A small network was trained on invented records. Each row is its activation on one of them, seen along a few directions.
After each row come some of the record's fields: MOVUR, TAMUF, VENUZ, DINOV.
A field that a record lacks is written absent.
The largest differences between rows may come from other fields.
In the rows, 500 means zero.
Random noise pushes rows far along 9 fixed directions. That doesn't count. These rows show it; they differ only by the noise:
[411 708 533 363 472 483 580 510 698 569 578 612 619 500 520 533 481 499
 436 447 559 662 517 489 589 632 570 540]
[644 413 648 678 629 554 409 278 520 579 512 490 330 502 621 259 443 336
 355 397 517 379 631 509 349 590 522 415]
[525 423 619 487 501 426 479 636 379 597 497 530 614 530 333 440 425 366
 496 672 671 618 384 525 606 271 468 483]
[454 487 523 360 501 499 701 563 548 603 591 667 634 554 426 398 480 514
 540 567 641 517 501 391 468 481 456 378]
[503 656 498 407 405 396 604 482 735 642 523 623 598 612 534 431 512 537
 538 509 285 565 401 445 562 582 559 384]
[434 461 586 432 448 496 577 524 574 511 512 633 458 515 526 412 551 600
 458 484 651 492 620 370 502 543 297 501]
[457 467 474 573 609 595 778 631 554 507 516 578 590 490 571 543 396 465
 581 512 520 520 490 433 399 432 462 499]
[520 724 410 288 392 403 519 440 767 509 543 482 770 666 350 498 490 486
 718 509 449 557 387 438 629 656 704 279]
[532 376 649 692 550 518 398 527 361 476 436 453 349 448 590 446 470 380
 387 503 602 495 569 528 462 374 359 641]
[556 512 594 700 579 495 450 544 443 553 449 434 487 484 575 511 382 285
 439 524 434 583 417 606 508 361 563 612]
[443 674 640 435 468 438 507 412 423 774 610 653 517 599 555 288 462 307
 317 508 514 486 482 547 451 477 596 575]

[284 796 538 392 551 689 606 528 722 328 522 481 640 539 470 660 332 534
 656 337 785 489 567 384 610 594 580 625]	(MOVUR zoda; TAMUF pavi; VENUZ nuri; DINOV absent)
[366 698 452 487 404 482 546 548 465 485 525 477 530 548 663 563 537 428
 549 454 390 462 477 492 435 492 534 671]	(MOVUR sevi; TAMUF pavi; VENUZ dapa; DINOV absent)
[452 564 557 574 574 620 526 544 437 437 464 417 563 586 453 503 322 357
 639 503 634 389 456 471 500 349 542 562]	(MOVUR zoda; TAMUF pavi; VENUZ dapa; DINOV absent)
[608 434 524 746 612 500 396 527 263 514 465 317 470 466 575 527 407 205
 514 565 351 473 352 649 395 259 676 560]	(MOVUR sevi; TAMUF pavi; VENUZ faf; DINOV absent)
[594 556 465 486 599 586 412 331 470 545 585 454 495 459 473 470 462 421
 390 427 467 492 495 617 457 588 764 441]	(MOVUR zoda; TAMUF pavi; VENUZ vusep; DINOV pasa)
[462 645 435 374 612 606 527 451 514 397 689 472 560 320 588 624 528 445
 429 401 583 624 574 572 382 666 723 521]	(MOVUR zoda; TAMUF absent; VENUZ vusep; DINOV pasa)
[506 490 389 495 502 494 562 420 517 469 503 464 586 581 483 504 481 450
 615 459 493 375 571 487 405 665 533 449]	(MOVUR sevi; TAMUF meba; VENUZ kilif; DINOV absent)
[636 523 506 583 510 506 398 389 642 475 445 448 401 514 555 508 491 582
 488 426 248 492 441 512 547 589 622 424]	(MOVUR zoda; TAMUF pavi; VENUZ nuri; DINOV absent)
[402 501 549 404 348 392 552 515 502 629 509 677 417 571 539 359 620 634
 421 535 471 442 560 407 504 504 287 536]	(MOVUR sevi; TAMUF pavi; VENUZ vusep; DINOV bedo)
[538 615 653 499 537 510 311 418 760 494 481 498 447 372 475 560 456 533
 284 390 594 752 538 588 758 668 566 555]	(MOVUR zoda; TAMUF pavi; VENUZ dapa; DINOV absent)
[562 480 335 165 356 442 328 498 482 292 583 387 626 442 250 630 701 689
 605 581 650 627 485 478 639 628 614 304]	(MOVUR zoda; TAMUF pavi; VENUZ vusep; DINOV pasa)
[588 456 586 718 568 520 533 398 659 666 306 530 452 710 405 336 292 479
 565 477 372 327 418 465 593 449 479 412]	(MOVUR sevi; TAMUF pavi; VENUZ vusep; DINOV pasa)
[481 572 516 492 332 394 162 418 404 260 421 252 473 551 470 566 591 414
 618 473 621 442 562 519 596 556 459 625]	(MOVUR sevi; TAMUF meba; VENUZ kilif; DINOV absent)
[487 570 500 546 602 596 515 380 547 463 554 471 470 489 568 445 449 424
 489 393 552 409 607 497 401 619 595 502]	(MOVUR sevi; TAMUF pavi; VENUZ vusep; DINOV bedo)
[476 522 571 536 481 510 316 517 476 336 437 370 432 477 485 541 487 490
 541 497 617 511 525 483 609 449 442 586]	(MOVUR zoda; TAMUF pavi; VENUZ vusep; DINOV bedo)
[461 424 587 542 584 570 850 558 662 650 503 742 496 575 572 376 399 601
 550 528 435 409 464 324 415 422 354 380]	(MOVUR zoda; TAMUF meba; VENUZ faf; DINOV absent)
[422 476 449 552 672 669 689 619 580 431 505 526 590 340 511 719 392 519
 460 428 653 631 555 532 508 538 530 603]	(MOVUR sevi; TAMUF pavi; VENUZ kilif; DINOV absent)
[583 308 392 540 590 528 609 626 531 359 528 449 553 355 519 633 503 535
 603 559 485 608 506 480 419 521 460 367]	(MOVUR zoda; TAMUF meba; VENUZ kilif; DINOV absent)
[621 354 509 417 500 410 539 515 654 628 512 621 541 438 367 432 550 648
 446 593 436 650 448 514 597 540 468 254]	(MOVUR sevi; TAMUF meba; VENUZ vusep; DINOV pasa)
[464 618 660 537 515 538 369 331 405 610 466 492 463 678 397 348 353 349
 434 453 676 326 505 533 567 479 551 619]	(MOVUR zoda; TAMUF pavi; VENUZ faf; DINOV absent)
[344 607 423 327 468 592 633 540 545 432 571 578 554 465 507 593 548 662
 517 428 623 492 588 414 468 599 476 556]	(MOVUR zoda; TAMUF pavi; VENUZ vusep; DINOV pasa)
[487 411 620 805 561 533 474 461 490 515 360 492 297 490 667 438 407 400
 393 417 494 392 628 520 439 491 293 694]	(MOVUR sevi; TAMUF meba; VENUZ kilif; DINOV absent)
[429 570 608 754 628 549 629 560 687 570 357 526 534 550 576 535 257 355
 506 451 519 550 498 526 582 453 397 678]	(MOVUR sevi; TAMUF absent; VENUZ vusep; DINOV bedo)
[508 512 442 609 584 544 547 469 526 480 487 453 476 432 613 594 486 443
 458 400 425 505 556 591 420 580 559 574]	(MOVUR sevi; TAMUF meba; VENUZ faf; DINOV absent)
[493 382 647 503 511 559 377 409 309 513 523 537 311 466 485 357 536 511
 315 470 749 390 640 469 457 474 386 570]	(MOVUR zoda; TAMUF pavi; VENUZ nuri; DINOV absent)
[424 596 364 351 273 390 408 574 295 445 522 437 570 573 456 571 647 511
 580 588 424 478 413 532 529 416 515 620]	(MOVUR sevi; TAMUF pavi; VENUZ vusep; DINOV bedo)
[720 295 332 407 417 358 374 565 413 369 576 369 536 352 467 551 729 562
 609 641 271 632 392 526 425 473 597 178]	(MOVUR sevi; TAMUF meba; VENUZ kilif; DINOV absent)
[528 517 435 585 557 522 552 462 412 520 502 418 544 596 530 447 423 335
 642 518 417 352 463 519 348 414 594 464]	(MOVUR zoda; TAMUF meba; VENUZ vusep; DINOV bedo)
[479 655 476 645 543 538 444 373 585 477 484 435 382 457 725 556 487 434
 392 314 326 461 611 580 420 693 603 658]	(MOVUR sevi; TAMUF pavi; VENUZ kilif; DINOV absent)
[561 410 699 495 529 440 315 399 565 537 448 491 440 537 354 309 458 451
 444 520 758 498 598 469 608 504 357 409]	(MOVUR zoda; TAMUF absent; VENUZ vusep; DINOV bedo)
[429 570 499 507 519 556 498 498 565 402 476 452 550 506 467 591 466 495
 570 419 625 484 541 496 554 554 501 570]	(MOVUR sevi; TAMUF meba; VENUZ faf; DINOV absent)
[478 484 452 381 239 334 354 600 362 380 431 397 513 635 376 517 646 606
 735 653 416 394 356 403 589 325 399 441]	(MOVUR zoda; TAMUF pavi; VENUZ nuri; DINOV absent)
[498 584 394 412 276 394 369 335 477 452 492 462 389 619 590 426 723 609
 544 448 265 322 538 471 433 647 480 500]	(MOVUR sevi; TAMUF meba; VENUZ vusep; DINOV pasa)
[318 748 632 574 566 565 702 535 603 713 507 695 484 561 683 488 333 442
 378 416 404 492 439 494 510 429 556 730]	(MOVUR sevi; TAMUF pavi; VENUZ faf; DINOV absent)
[477 485 500 490 449 510 389 507 516 317 479 420 385 421 570 565 606 605
 493 426 559 503 620 440 513 572 415 550]	(MOVUR sevi; TAMUF pavi; VENUZ dapa; DINOV absent)
[304 574 526 549 514 540 634 649 403 569 482 590 524 470 567 611 435 449
 405 515 619 574 525 551 516 384 378 808]	(MOVUR zoda; TAMUF meba; VENUZ vusep; DINOV pasa)
[367 566 425 505 446 518 499 645 220 397 482 418 527 500 547 675 514 429
 561 558 565 470 457 536 451 345 486 775]	(MOVUR zoda; TAMUF pavi; VENUZ kilif; DINOV absent)
[415 586 451 428 478 554 446 405 427 413 516 439 503 558 450 502 518 512
 567 424 658 337 608 469 441 587 542 555]	(MOVUR sevi; TAMUF pavi; VENUZ vusep; DINOV pasa)
[488 568 504 443 425 421 416 505 339 575 526 464 544 595 435 435 515 392
 533 568 475 429 406 526 491 391 600 503]	(MOVUR sevi; TAMUF pavi; VENUZ dapa; DINOV absent)
[536 420 477 489 459 463 427 541 301 480 519 455 441 472 517 512 576 512
 486 576 413 478 433 527 458 379 498 506]	(MOVUR zoda; TAMUF pavi; VENUZ faf; DINOV absent)
[625 330 626 499 639 541 512 386 373 637 600 528 534 569 367 170 380 290
 526 589 699 322 519 447 339 415 557 208]	(MOVUR zoda; TAMUF pavi; VENUZ kilif; DINOV absent)
[506 563 577 586 520 409 470 482 517 683 468 513 580 592 464 397 386 271
 480 557 494 536 438 579 546 441 547 532]	(MOVUR sevi; TAMUF meba; VENUZ vusep; DINOV bedo)

Which values does each new row have?
[571 578 744 754 681 611 306 255 523 621 383 421 383 648 436 314 214 255
 393 396 618 328 504 592 572 486 628 581]	(MOVUR zoda; TAMUF pavi; VENUZ vusep; DINOV pasa)
[471 538 515 363 543 479 495 481 537 551 579 512 658 510 337 438 462 394
 521 534 773 563 549 490 553 557 580 402]	(MOVUR sevi; TAMUF pavi; VENUZ vusep; DINOV bedo)
[470 664 581 554 492 484 474 489 620 538 502 533 417 475 666 523 494 519
 425 438 274 556 423 519 548 498 585 587]	(MOVUR sevi; TAMUF pavi; VENUZ faf; DINOV absent)
[542 559 517 613 356 387 225 487 563 354 298 331 393 541 498 583 540 570
 544 481 340 524 454 524 716 508 438 608]	(MOVUR sevi; TAMUF pavi; VENUZ kilif; DINOV absent)
[620 355 616 786 620 546 475 524 497 497 358 409 394 522 555 456 342 403
 560 530 363 429 398 490 492 307 467 451]	(MOVUR zoda; TAMUF pavi; VENUZ faf; DINOV absent)
[471 562 551 474 485 526 497 499 508 580 465 560 522 568 409 483 424 534
 460 521 525 505 430 524 609 463 522 556]	(MOVUR zoda; TAMUF pavi; VENUZ vusep; DINOV pasa)
[356 619 592 447 399 485 484 424 421 629 468 629 419 627 486 393 507 551
 369 440 573 363 555 506 567 503 391 708]	(MOVUR sevi; TAMUF pavi; VENUZ faf; DINOV absent)
[494 523 424 624 589 604 560 310 450 529 551 479 398 500 704 441 502 369
 414 336 451 315 664 549 229 669 577 571]	(MOVUR sevi; TAMUF meba; VENUZ vusep; DINOV pasa)
[637 300 457 516 595 524 561 615 543 414 503 443 567 423 405 533 470 536
 647 616 485 582 412 459 490 398 501 268]	(MOVUR zoda; TAMUF pavi; VENUZ vusep; DINOV bedo)
[480 451 393 402 331 392 602 515 480 562 466 574 560 667 432 410 609 614
 673 602 347 346 429 406 459 468 402 375]	(MOVUR sevi; TAMUF meba; VENUZ vusep; DINOV pasa)
[589 319 357 513 516 473 564 654 430 426 512 453 521 373 509 618 597 575
 548 602 384 618 451 523 448 410 485 416]	(MOVUR sevi; TAMUF pavi; VENUZ vusep; DINOV bedo)
[587 339 484 521 418 413 253 482 288 443 445 365 422 484 400 482 621 472
 465 565 574 480 526 562 521 444 442 507]	(MOVUR sevi; TAMUF pavi; VENUZ vusep; DINOV pasa)
[532 534 508 567 529 510 366 506 507 404 420 341 546 536 391 601 418 438
 621 489 540 491 411 529 617 440 608 507]	(MOVUR sevi; TAMUF pavi; VENUZ faf; DINOV absent)
[452 523 582 436 485 495 515 524 588 535 581 641 358 344 670 508 612 677
 321 443 397 618 545 469 487 554 408 526]	(MOVUR zoda; TAMUF pavi; VENUZ faf; DINOV absent)
[456 505 468 576 530 537 567 556 398 573 426 506 539 588 429 535 400 449
 504 517 540 450 462 536 522 403 512 623]	(MOVUR sevi; TAMUF pavi; VENUZ vusep; DINOV pasa)
[547 620 489 426 384 429 419 310 648 542 540 515 400 593 608 318 609 574
 521 425 245 363 507 423 454 635 546 334]	(MOVUR zoda; TAMUF pavi; VENUZ vusep; DINOV bedo)
[594 464 366 489 492 494 488 489 495 381 581 419 512 434 586 534 585 517
 588 511 301 501 473 484 381 573 622 356]	(MOVUR sevi; TAMUF pavi; VENUZ kilif; DINOV absent)
[577 458 485 469 536 535 506 484 566 482 456 469 561 563 341 476 428 566
 642 542 510 445 412 431 556 455 568 305]	(MOVUR zoda; TAMUF pavi; VENUZ vusep; DINOV pasa)
[495 591 456 382 467 420 414 482 536 477 613 463 573 408 531 541 592 422
 458 506 534 654 535 559 498 623 606 486]	(MOVUR sevi; TAMUF meba; VENUZ vusep; DINOV bedo)
[438 492 453 587 559 566 598 579 529 377 480 427 522 477 586 601 460 472
 653 455 510 425 529 431 401 471 480 528]	(MOVUR sevi; TAMUF pavi; VENUZ faf; DINOV absent)
[393 499 549 515 559 629 597 537 629 437 442 585 456 466 501 606 437 670
 455 395 666 512 604 437 583 568 365 619]	(MOVUR zoda; TAMUF pavi; VENUZ faf; DINOV absent)
